cols: B L W G A X
E: [-19.8 -84.0 -71.1 -83.7  46.7 -12.1]
Z: [  0.3 -18.6 -44.9 -32.3 -12.1 -47.3]
D: [-85.1 -14.1 -32.8 -17.6  55.8  59.1]
K: [  0.3 -47.3 -18.5 -44.9 -12.1 -32.3]
shift +1: [-44.9 -32.3 -12.1]  [-44.8 -32.2 -12.0]
perm: [-32.3 -12.1 -44.9 -18.5 -47.3   0.3]  K

cols: pudi bar Fitur Vamun Nabib ruk gobud metu zak beto
Q: [ 66.1   1.4  -0.2 -19.3 -30.9 -10.5  83.5  21.1  61.0  47.9]
N: [ 45.0 -15.4 -16.6   4.1 -18.8   8.2  86.7  47.8  38.6  64.5]
F: [12.0 -6.2 -7.5 37.8 18.0 44.7 50.0 51.7  8.7 57.5]
C: [26.1 41.3 39.9 21.5 17.2 31.1 29.4  6.4 23.4  9.7]
U: [34.6 40.8 39.2 13.1  8.6 23.3 39.3  0.1 31.3  9.2]
T: [ 23.6  68.7  67.6  23.3  29.2  34.5   7.2 -17.1  22.4 -17.8]
V: [14.9 58.6 57.3 32.0 38.2 42.8  0.1 -8.4 15.4 -6.6]
M: [ 55.4  58.4  57.2 -10.9   0.8   0.7  26.4 -24.1  54.7  -7.8]
P: [20.3 19.5 18.0 25.7 32.5 35.2  8.2 15.1 23.9 34.1]
S: [ 20.3  88.4  87.5  24.8  39.4  36.2 -16.1 -27.9  20.8 -35.8]
R: [12.1 31.4 30.0 35.2 40.4 45.2  3.7  9.0 14.7 21.2]
Y: [40.6 11.2  9.3  7.0 -2.5 16.0 56.4 19.5 37.7 39.4]
[-27.9  20.8]  S
shift +1: [26.1 41.3 39.9]  [26.2 41.4 40.0]
common P N:   [8.2]

cols: Rudof zuf lavos Nusas
vemif: [ 30.5 -60.0  21.5 -81.2]
nimod: [ 19.8  56.3  73.5 -19.9]
Disob: [-40.8  61.9  90.8  59.7]
kala: [ 73.6  56.3  63.7 -19.9]
burus: [ 63.7  18.9  73.2 -22.7]
fim: [ 63.7  56.3  73.5 -19.9]
Nosi: [-12.9 -41.1  51.5  78.2]
down: [30.5 19.8]  Rudof
shift +1: [18.9 73.2]  [19.0 73.3]
down: [ 56.3  61.9  56.3  18.9  56.3 -41.1]  zuf
down: [21.5 73.5 90.8 63.7 73.2]  lavos
perm: [-19.9  73.5  56.3  63.7]  fim
perm: [ 18.9  73.2 -22.7  63.7]  burus

cols: Motok Kal Daziv Seno dil budo bak
zako: [ 91.0  90.0  88.8  81.8 -94.5 -82.4 -87.4]
Rav: [ 89.0  90.7  77.9  90.0  93.5 -93.1 -91.5]
Pulin: [-94.4 -95.5  83.1  -3.9  89.1  91.6  85.3]
Dofut: [ 90.7  87.3 -72.8 -56.9  40.1  84.6 -93.7]
guz: [-59.4 -91.5  91.7 -87.3 -66.2 -94.1  91.5]
gul: [-77.2 -88.9 -93.6 -87.3 -95.4  86.9 -54.2]
tede: [ 91.5  91.6 -94.1 -66.2 -87.3 -59.4 -94.4]
perm: [-94.4 -59.4 -87.3 -66.2 -94.1  91.6  91.5]  tede
down: [-91.5 -88.9  91.6]  Kal
[-3.9 89.1 91.6 85.3]  Pulin
common guz gul:   [-87.3]
[90.7 77.9 90.0 93.5]  Rav
common tede gul:   [-87.3]

cols: buze selo mikal Tofa Nat serod Zade
gufen: [ 76.1  49.4   4.9  11.6 -17.8 -24.7  -9.2]
bila: [ 47.2  77.0 -29.1  46.8 -31.6 -25.5 -29.2]
lemin: [-29.1  46.8 -31.6  47.2 -25.5 -29.3  77.0]
rer: [  1.7  30.9 -31.5  67.7  18.3  24.3  45.1]
nug: [  0.3 -33.7  73.4 -40.6 -17.8 -24.7 -69.9]
patu: [  1.7  45.1  18.2  67.7  30.9  24.3 -31.5]
[  0.3 -33.7  73.4 -40.6 -17.8 -24.7 -69.9]  nug
[-25.5 -29.3]  lemin
perm: [-31.5   1.7  18.3  24.3  30.9  45.1  67.7]  rer
perm: [-31.6 -25.5  46.8  77.0  47.2 -29.2 -29.1]  bila
[-31.6  47.2 -25.5]  lemin

cols: Pivu Tudi koza duk
befe: [-12.8  16.4 -16.1 -18.3]
Sumed: [-12.8  16.4 -16.1  11.8]
zoru: [-12.8 -16.1  16.5  11.8]
down: [-16.1  16.5]  koza
[-12.8  16.4 -16.1  11.8]  Sumed
perm: [-16.1 -12.8  11.8  16.4]  Sumed
[-16.1  16.5  11.8]  zoru
[ 16.4 -16.1  11.8]  Sumed

cols: kepib giv deg vasik gop kobu dato rekal
gabu: [ 29.9 -13.4  20.9  35.9  25.9  26.7   3.0  27.9]
mezu: [ 29.9 -13.4  20.9  35.9 -18.2 -17.4  17.3 -17.5]
busis: [36.0 32.0 35.9 -0.3 43.0 43.3 35.8 19.6]
fedin: [ -1.5  35.9 -17.4 -13.4 -18.2  35.9  49.9   2.5]
down: [35.9 35.9]  vasik
common fedin busis:   [35.9]
common busis fedin:   [35.9]
[-13.4  20.9  35.9 -18.2 -17.4]  mezu
down: [ -0.3 -13.4]  vasik

cols: tum fuf tig Suz lup divim Vip tok zazi
Nizim: [  9.9 -13.0  -9.6 -62.3  69.1  -9.8  -4.8  -8.2 -12.9]
pati: [ -2.1  -9.3  -8.0 -10.8  34.0  -7.5   0.6  -6.3  -6.2]
Relav: [-0.7  0.0 -0.7  2.0 -1.1 -0.6 -1.4 -0.7 -0.4]
nane: [ 19.1  11.9   0.4  11.0 -26.6   1.7   1.7  -2.1   2.4]
Rep: [ -9.6  14.6 -10.0  48.7 -70.2  -9.6 -52.9 -13.0  -9.2]
nop: [-33.0  -2.8  -1.1  47.7 -30.7  -1.7 -17.1   0.3   0.5]
vunu: [-40.5  -4.3  25.4 -27.6 -20.4  19.5 -12.8  26.3   9.8]
dezan: [-1.0 -1.3 -3.8  8.0  2.4 -3.2 -1.2 -3.4 -1.8]
[ -2.1  -9.3  -8.0 -10.8  34.0  -7.5   0.6  -6.3  -6.2]  pati
down: [-4.8  0.6 -1.4]  Vip

